Small tables with named rows and columns. After each table, cells are looked up by row and column.

Tib =
	Fifan	Laf	Gapafit	Kuvor	Tezo	Sitepeb	Fub	Kege
Lagog	67	14	116	16	70	200	106	97
Zepese	72	1	115	2	54	210	104	98
Ninubeb	172	173	89	166	93	72	108	107
Mutefiv	57	166	118	162	194	99	114	111
Tikara	115	223	104	215	184	49	114	114
Ruk	31	56	125	56	134	180	109	104

Tezo of Lagog = 70
Kuvor of Tikara = 215
Gapafit of Lagog = 116
Tezo of Ruk = 134
Fub of Tikara = 114
Tezo of Mutefiv = 194
Kege of Ruk = 104
Tezo of Tikara = 184
Fub of Ninubeb = 108
Laf of Tikara = 223
Fifan of Zepese = 72
Laf of Mutefiv = 166
Sitepeb of Ruk = 180
Sitepeb of Lagog = 200
Sitepeb of Tikara = 49
Row with the largest Gapafit: Ruk

Rutoka =
,Goditev,Rok,Fufemub,Baz,Mon,Nafon,Lumuza,Tuzorus,Led,Gasu
Rol,1703,2009,5708,4671,5031,4188,6527,4521,5806,2678
Derukap,3610,4482,3371,1961,4874,8447,3212,4184,3498,3834
Lakov,4467,2597,3661,5476,4536,4762,2834,4138,3416,4859
Nukedu,4486,5390,1167,3546,2958,1940,4647,3455,2973,3633
Migo,5084,3554,4699,2891,3149,4947,4635,3169,5640,5567
Gom,3669,5219,3843,3403,3647,2776,4296,3932,3283,2742
Zutiret,2571,3586,5672,4342,3576,4137,3224,3649,6782,4274
Buzu,4965,5377,4829,5049,3361,4102,4244,4547,3403,3966
Suvanam,4612,5527,2818,3151,5452,2618,6247,4051,3717,2941
Gifiru,5599,3725,4306,5365,4979,3817,4221,4437,6223,5553
Nulam,5849,5208,4817,4034,4205,5093,2877,3573,925,4325

What is the Rok of Zutiret in Rutoka?
3586
What is the Nafon of Zutiret in Rutoka?
4137
What is the Goditev of Buzu in Rutoka?
4965
What is the Baz of Nulam in Rutoka?
4034
What is the Mon of Rol in Rutoka?
5031
What is the Mon of Suvanam in Rutoka?
5452
What is the Nafon of Lakov in Rutoka?
4762
What is the Rok of Gom in Rutoka?
5219
What is the Tuzorus of Nukedu in Rutoka?
3455
What is the Rok of Nulam in Rutoka?
5208
What is the Lumuza of Lakov in Rutoka?
2834
What is the Rok of Nukedu in Rutoka?
5390
What is the Nafon of Gifiru in Rutoka?
3817
What is the Goditev of Derukap in Rutoka?
3610
What is the Led of Zutiret in Rutoka?
6782
What is the Mon of Buzu in Rutoka?
3361
What is the Led of Migo in Rutoka?
5640
What is the Lumuza of Suvanam in Rutoka?
6247
What is the Baz of Lakov in Rutoka?
5476

Dadod
fields: Nav, Faki, Rom, Zugi, Vin, Gub, Povi, Nusoz, Fovitu
Rebama: [90, 99, 123, 144, 102, 197, 191, 145, 124]
Pas: [193, 217, 209, 183, 204, 130, 168, 149, 197]
Bilinid: [105, 106, 184, 134, 115, 182, 196, 159, 130]
Neverap: [101, 135, 66, 178, 119, 194, 184, 118, 146]
Fuza: [76, 25, 217, 78, 68, 206, 194, 203, 79]
Diber: [46, 22, 97, 106, 46, 231, 191, 166, 76]
Bive: [96, 149, 54, 191, 123, 192, 192, 102, 155]
Paded: [135, 122, 243, 126, 139, 163, 190, 178, 140]

What is the Fovitu of Pas in Dadod? 197
What is the Rom of Pas in Dadod? 209
What is the Rom of Bilinid in Dadod? 184
What is the Vin of Fuza in Dadod? 68
What is the Nav of Bive in Dadod? 96
What is the Rom of Bive in Dadod? 54
What is the Zugi of Rebama in Dadod? 144
What is the Povi of Diber in Dadod? 191
What is the Vin of Pas in Dadod? 204
What is the Nav of Diber in Dadod? 46
What is the Faki of Diber in Dadod? 22
What is the Povi of Pas in Dadod? 168
What is the Gub of Fuza in Dadod? 206
What is the Nusoz of Paded in Dadod? 178
What is the Gub of Paded in Dadod? 163
What is the Nav of Pas in Dadod? 193
What is the Rom of Rebama in Dadod? 123
What is the Fovitu of Fuza in Dadod? 79
What is the Zugi of Diber in Dadod? 106

Doro:
|  | Kimon | Lizif | Vog | Lifan |
|---|---|---|---|---|
| Lom | 87 | 172 | 122 | 69 |
| Kor | 140 | 142 | 77 | 106 |
| Rifa | 69 | 137 | 95 | 27 |
| Kide | 189 | 151 | 16 | 59 |
| Ber | 160 | 37 | 111 | 19 |
| Kolak | 88 | 115 | 147 | 42 |
| Vak | 98 | 67 | 36 | 107 |
| Semu | 25 | 226 | 119 | 44 |
| Gabiti | 57 | 143 | 178 | 8 |
| Pelurub | 83 | 183 | 145 | 180 |
| Givosot | 105 | 201 | 109 | 31 |
| Kas | 81 | 94 | 135 | 52 |

Lifan of Givosot is 31
Lizif of Kas is 94
Vog of Pelurub is 145
Vog of Lom is 122
Lifan of Lom is 69
Lizif of Kolak is 115

Nif =
           Gon    Lam
Donovob   1.47   0.55
Sog       3.17  -6.35
Fas      -2.69  -0.05
Gugo     -0.42   2.65
Gutu     -2.66  -0.44
Gef       4.73  -0.72
Ler       2.06   2.43
Luno      6.25   6.52
Vil       6.66  -0.33
Vibu     -0.08   0.84
Fekibo    4.69   3.07

Lam of Fas = -0.05
Gon of Fekibo = 4.69
Lam of Ler = 2.43
Gon of Luno = 6.25
Gon of Fas = -2.69
Lam of Gutu = -0.44
Gon of Gutu = -2.66
Gon of Ler = 2.06
Lam of Sog = -6.35
Gon of Donovob = 1.47
Lam of Luno = 6.52
Lam of Donovob = 0.55
Row with the largest Gon: Vil

Table Nurob
	Sudam	Kofa	Misedud	Pigafe	Dus	Nukeso	Visido	Pupakav
Pefit	143	102	86	124	120	145	139	178
Tusirin	159	234	180	105	187	204	107	161
Babom	187	115	170	105	160	89	14	119
Gula	109	165	144	196	133	134	159	141
Zotis	153	192	184	199	186	167	176	95

Kofa of Gula is 165
Pigafe of Zotis is 199
Pupakav of Zotis is 95
Visido of Pefit is 139
Dus of Pefit is 120
Nukeso of Zotis is 167
Sudam of Pefit is 143
Nukeso of Tusirin is 204
Misedud of Babom is 170
Dus of Tusirin is 187
Dus of Gula is 133
Pupakav of Pefit is 178
Kofa of Zotis is 192
Pigafe of Gula is 196
Misedud of Pefit is 86
Sudam of Zotis is 153
Which row has the largest Sudam? Babom

Lemimo:
,Rutu,Biz,Lor,Tivolel
Nud,18,155,193,162
Favaro,190,163,155,103
Sizuf,125,158,144,149

Rutu of Favaro = 190
Biz of Nud = 155
Tivolel of Nud = 162
Tivolel of Favaro = 103
Rutu of Sizuf = 125
Biz of Sizuf = 158
Lor of Favaro = 155
Biz of Favaro = 163
Which row has the largest Tivolel? Nud

Gananu
columns: Guduva, Zis, Lovu, Bikoto, Kisemob, Tul
Rup: [42362, 48960, 45791, 75610, 32140, 37376]
Pezef: [49266, 64486, 52292, 21906, 70848, 67163]
Pozaluv: [39477, 58024, 43981, 87314, 38385, 45362]
Lezo: [45855, 73632, 48510, 58602, 69465, 71132]
Bopopop: [45826, 64933, 50774, 25549, 68576, 65809]
Penamu: [66161, 47848, 58212, 23770, 58266, 53304]
Dun: [48215, 73349, 50258, 46195, 74013, 73641]
Ruvi: [51246, 55259, 53059, 20164, 60968, 57071]
Mabu: [67582, 53058, 57750, 38260, 61092, 57862]

Dun, Lovu => 50258
Pezef, Tul => 67163
Mabu, Guduva => 67582
Penamu, Guduva => 66161
Lezo, Bikoto => 58602
Mabu, Bikoto => 38260
Which row has the largest Zis? Lezo

Table Gamapu
|  | Fum | Ranepin | Boz | Reg | Tugek | Mevefi | Dumonu | Feb | Feg |
|---|---|---|---|---|---|---|---|---|---|
| Mumoto | 101 | 34 | 102 | 156 | 66 | 117 | 99 | 141 | 137 |
| Zelo | 116 | 30 | 131 | 121 | 117 | 55 | 107 | 126 | 73 |
| Fogusi | 26 | 137 | 164 | 113 | 101 | 151 | 132 | 138 | 119 |
| Duguner | 119 | 80 | 200 | 126 | 116 | 72 | 83 | 83 | 152 |
| Lol | 120 | 137 | 163 | 144 | 57 | 116 | 186 | 132 | 76 |
| Pivobit | 45 | 74 | 97 | 68 | 79 | 131 | 84 | 150 | 93 |
| Fegol | 114 | 120 | 185 | 146 | 100 | 86 | 185 | 123 | 66 |
| Tum | 95 | 116 | 169 | 197 | 71 | 139 | 146 | 126 | 150 |
| Suk | 104 | 118 | 138 | 163 | 46 | 151 | 174 | 141 | 103 |
| Nitepi | 121 | 125 | 195 | 155 | 100 | 83 | 177 | 116 | 81 |

Fum of Mumoto: 101
Boz of Fogusi: 164
Fum of Nitepi: 121
Boz of Zelo: 131
Fum of Fogusi: 26
Boz of Duguner: 200
Tugek of Pivobit: 79
Ranepin of Nitepi: 125
Fum of Tum: 95
Feb of Mumoto: 141
Reg of Nitepi: 155
Row with the largest Tugek: Zelo

